Look-ups in named tables: a row name and a column name give one cell, copied from the table.

zolavu =
	dadidap	mov	lukot	susofa	kipidel	toba	zas	lini
dor	152	193	113	187	23	159	43	203
dudapa	43	67	120	66	134	76	182	66
kig	122	153	111	145	64	130	101	132
zug	168	225	91	189	15	109	66	186
remu	86	64	90	57	187	74	171	34

lini of zug is 186
zas of dor is 43
lini of kig is 132
zas of kig is 101
lini of remu is 34
toba of dor is 159
dadidap of zug is 168
kipidel of dor is 23
susofa of zug is 189
lini of dor is 203
lini of dudapa is 66
mov of kig is 153
dadidap of kig is 122
toba of kig is 130
kipidel of remu is 187
lukot of kig is 111
kipidel of zug is 15
susofa of kig is 145
zas of dudapa is 182

zapas =
|  | kunik | tika | kikap | kenu | vigoni | gilen | rozeno |
|---|---|---|---|---|---|---|---|
| fipeg | 49.64 | 50.15 | 42.30 | 48.49 | 47.79 | 35.91 | 44.20 |
| zogozo | 49.64 | 50.21 | 42.30 | 48.77 | 47.79 | 46.32 | 44.20 |
| miseguk | 49.64 | 46.32 | 42.30 | 48.77 | 30.28 | 35.91 | 35.82 |
| kekan | 49.64 | 80.21 | 59.12 | 59.75 | 63.38 | 35.91 | 47.18 |
| zul | 50.90 | 41.51 | 21.83 | 20.09 | 48.08 | 59.22 | 29.30 |
| mipef | 55.24 | 34.77 | 42.30 | 45.28 | 47.79 | 37.37 | 44.20 |
| maf | 63.94 | 34.87 | 42.30 | 48.77 | 39.01 | 35.91 | 34.22 |
| tok | 34.90 | 50.21 | 42.30 | 57.86 | 48.30 | 22.15 | 59.25 |
| maneva | 50.12 | 50.21 | 60.14 | 78.79 | 47.79 | 30.69 | 44.20 |
| libaba | 49.64 | 40.82 | 33.76 | 37.91 | 41.97 | 35.91 | 21.91 |
| kolabu | 49.64 | 50.21 | 42.30 | 48.77 | 47.79 | 35.04 | 44.20 |
| nel | 49.64 | 57.89 | 42.30 | 56.67 | 47.79 | 35.91 | 48.41 |
| rus | 49.64 | 68.12 | 50.61 | 65.89 | 47.79 | 22.95 | 44.20 |

gilen of tok is 22.15
vigoni of kolabu is 47.79
rozeno of maf is 34.22
rozeno of miseguk is 35.82
tika of zul is 41.51
gilen of maf is 35.91
rozeno of zul is 29.30
kunik of libaba is 49.64
kenu of maf is 48.77
tika of maneva is 50.21
kunik of kekan is 49.64
vigoni of zul is 48.08
kunik of maneva is 50.12
vigoni of libaba is 41.97
kenu of nel is 56.67
Which row has the largest kenu? maneva

Table ser
|  | nuba | kod | veza | mot | zeze | zir | sif | divi | miguzo |
|---|---|---|---|---|---|---|---|---|---|
| rik | -0.3 | 0.1 | 0.0 | 0.3 | -0.3 | 0.0 | -0.5 | 0.3 | 0.3 |
| mabe | -1.0 | 0.4 | -0.4 | 0.1 | -0.6 | -0.5 | -0.2 | -0.5 | 0.1 |
| bapeze | -0.4 | -0.2 | -0.2 | -0.1 | 0.2 | 0.0 | 0.1 | -0.1 | 0.7 |
| tonoput | -0.4 | 0.0 | -0.3 | -0.9 | -0.2 | -0.4 | -0.6 | -0.2 | -0.4 |
| gok | -0.5 | -0.5 | 0.0 | -0.2 | 0.2 | 0.0 | 0.2 | 0.3 | 0.7 |
| zegevud | -0.5 | -0.6 | -0.5 | -0.1 | 0.1 | -0.1 | 0.4 | -0.2 | -0.3 |

sif of rik: -0.5
miguzo of tonoput: -0.4
mot of zegevud: -0.1
nuba of bapeze: -0.4
nuba of gok: -0.5
miguzo of mabe: 0.1
zir of zegevud: -0.1
divi of mabe: -0.5
mot of rik: 0.3
nuba of mabe: -1.0
veza of gok: 0.0
zeze of zegevud: 0.1

zis.csv
,puz,dariruf,zek,basado,mudafu,zaze,busod,vor,tun,lik
burako,27,14,49,49,52,63,41,88,33,55
mim,22,8,44,47,48,67,38,94,27,52
vobit,70,75,61,59,60,51,63,41,68,58
lavuvok,59,60,56,56,56,56,57,54,57,56
lirelil,79,88,59,61,57,54,66,33,71,54
nir,38,32,45,52,47,67,45,77,37,49
tum,64,67,57,58,56,55,60,48,61,55
fami,61,64,62,58,61,51,61,49,64,60
pog,48,44,52,53,53,61,50,66,47,53
sekivok,72,79,62,60,61,50,65,38,70,59

dariruf of lirelil is 88
vor of sekivok is 38
tun of sekivok is 70
tun of tum is 61
mudafu of pog is 53
lik of mim is 52
Which row has the largest basado? lirelil

fosiri =
         toda  pogi   zut   vob   bor  zera   pom  vilu  kegolo   dad
zore     9.79  6.26  5.81  7.12  4.26  4.87  6.21  6.57    5.34  8.75
besan    7.38  6.23  6.50  6.52  3.16  5.71  7.58  6.86    7.33  8.19
fumedon  4.08  5.47  3.80  4.11  6.35  5.60  4.60  7.52    5.13  5.49
ribolel  3.84  7.04  8.86  7.87  6.94  5.89  4.97  4.40    8.30  5.82
leb      6.67  6.09  7.90  6.03  5.33  8.43  7.60  1.87    6.82  6.85
ruper    7.74  6.42  6.33  6.93  3.47  5.77  7.87  6.60    7.42  8.06
piteno   4.80  7.11  6.28  8.66  8.60  8.86  5.23  7.49    7.62  5.50
kenun    4.44  7.71  7.30  8.60  8.22  8.81  4.75  7.41    7.46  5.55

bor of leb = 5.33
pogi of besan = 6.23
vilu of zore = 6.57
kegolo of kenun = 7.46
vilu of ruper = 6.60
vob of leb = 6.03
zut of kenun = 7.30
zera of leb = 8.43
zut of ruper = 6.33
Which row has the largest vilu? fumedon

zeviv:
columns: dafov, rirok, sir, marezez
muro: [128, 493, -677, 346]
vilobe: [-38, -139, 104, -174]
zop: [455, 673, -484, 228]
vof: [-252, -563, 439, -426]
lavu: [563, 452, 62, -112]
mugov: [-611, -612, -42, -137]
nal: [27, 165, -246, 91]
viloni: [-46, 293, -622, 298]

dafov of zop = 455
sir of lavu = 62
marezez of vilobe = -174
rirok of lavu = 452
sir of vilobe = 104
sir of nal = -246
rirok of vilobe = -139
dafov of lavu = 563
rirok of mugov = -612
dafov of nal = 27
marezez of vof = -426
sir of muro = -677

sof =
|  | ker | fum | bezo | vumipep | bik | tobifaf | lofase | nes | vibor | kipo |
|---|---|---|---|---|---|---|---|---|---|---|
| rol | -32 | -50 | 46 | 7 | 52 | -84 | 17 | -38 | 54 | 42 |
| bag | -28 | -48 | 44 | 7 | 48 | -82 | 13 | -39 | 59 | 39 |
| faf | 42 | -42 | 44 | -67 | -8 | -32 | -97 | 58 | -45 | 43 |

rol, bezo: 46
bag, kipo: 39
rol, vumipep: 7
rol, fum: -50
faf, bik: -8
rol, ker: -32
faf, bezo: 44
bag, fum: -48
rol, nes: -38
faf, fum: -42
bag, vibor: 59
rol, kipo: 42
bag, lofase: 13
rol, tobifaf: -84
bag, vumipep: 7
bag, bik: 48
rol, bik: 52
faf, vumipep: -67
faf, lofase: -97
bag, ker: -28
Row with the largest vibor: bag

